Here are a small network's activations along a few directions, averaged over the inputs that share one value of a field.
Related values have similar rows: they may be neighbours, one step apart, or belong to one group.
(in the rows, 500 means zero)
Strong random noise was added to every row along 4 fixed directions; ignore it. To show where, here is one row again and again, with new noise each time:
[323 462 480 286 316 501 426 342 661 554 294 404 529 754 338]
[552 645 617 630 630 348 123 686 473 252 422 344 600 388 634]
[530 655 543 637 667 503 330 778 463 438 534 555 556 508 576]
[477 612 457 529 529 664 544 687 603 592 461 665 473 739 422]
[397 519 532 455 497 384 326 503 428 509 467 329 520 422 565]
[552 577 520 536 358 462 383 470 596 402 245 208 317 407 593]


Values of Bevin:
g9: [706 394 575 519 518 348 524 572 261 491 578 331 432  54 689]
g6: [539 518 724 550 365 357 491 448 443 502 397 223 245 197 661]
g1: [381 534 481 427 447 598 471 518 579 457 392 304 547 638 511]
g8: [750 592 563 682 561 627 531 436 544 137 361 429 406 444 505]
g10: [212 511 514 290 613 242 448 263 381 590 505 481 681 441 569]
g13: [502 512 438 525 461 451 344 247 565 320 690 443 524 452 594]
g11: [411 401 324 440 384 508 775 398 281 869 624 500 404 408 414]
g5: [448 396 367 474 332 530 728 226 400 537 517 396 334 314 460]
g3: [471 638 492 473 531 593 499 553 649 501 440 574 532 714 375]
g12: [458 294 546 196 384 375 571 347 554 604 555 458 684 361 451]
g7: [652 393 463 558 463 465 626 606 546 549 673 708 504 659 401]
g4: [806 387 421 540 503 667 632 602 529 555 332 697 285 520 606]
g2: [452 288 485 591 228 559 608  47 754 345 276 332 362 523 363]
The values of Bevin form a tree with 4 forks.
Fewest steps between g11 and g12?
> 2
Which values are neighbours of g7? Give them in the order they are listed.
> g9
Which values are neighbours of g1? Give them in the order they are listed.
> g3
Which values are neighbours of g8? Give them in the order they are listed.
> g5

Values of Lis:
y8: [563 350 709 485 418 190 397 405 427 512 442 337 417 194 664]
y9: [202 542 470 409 590 289 265 515 296 688 605 548 887 767 314]
y11: [442 337 519 400 429 498 417 466 425 444 523 373 461 525 589]
y13: [256 530 494 421 480 590 724 374 533 655 310 379 458 560 457]
y7: [597 471 500 686 606 492 374 510 461 334 573 520 508 351 524]
y1: [302 679 555 388 474 445 330 531 584 557 620 531 595 612 451]
y3: [578 439 493 335 430 363 311 477 639 359 271 447 752 425 531]
y5: [474 625 559 629 572 547 372 570 484 443 491 304 430 420 654]
y12: [526 380 545 334 339 359 338 379 638 378 249 375 455 507 455]
y10: [621 615 595 527 528 661 399 405 729 196 317 874 666 919 160]
y4: [503 514 366 354 407 574 576 216 820 302 368 606 504 890 341]
y2: [450 307 435 517 338 532 498 294 640 389 478 425 591 572 265]
y6: [664 474 564 433 583 370 486 662 267 477 629 287 556 228 660]
The values of Lis form a tree with 4 forks.
Which values are neighbours of y1? Give them in the order they are listed.
> y5
Which values are neighbours of y6? Give them in the order they are listed.
> y12
Which values are neighbours of y2? Give them in the order they are listed.
> y7
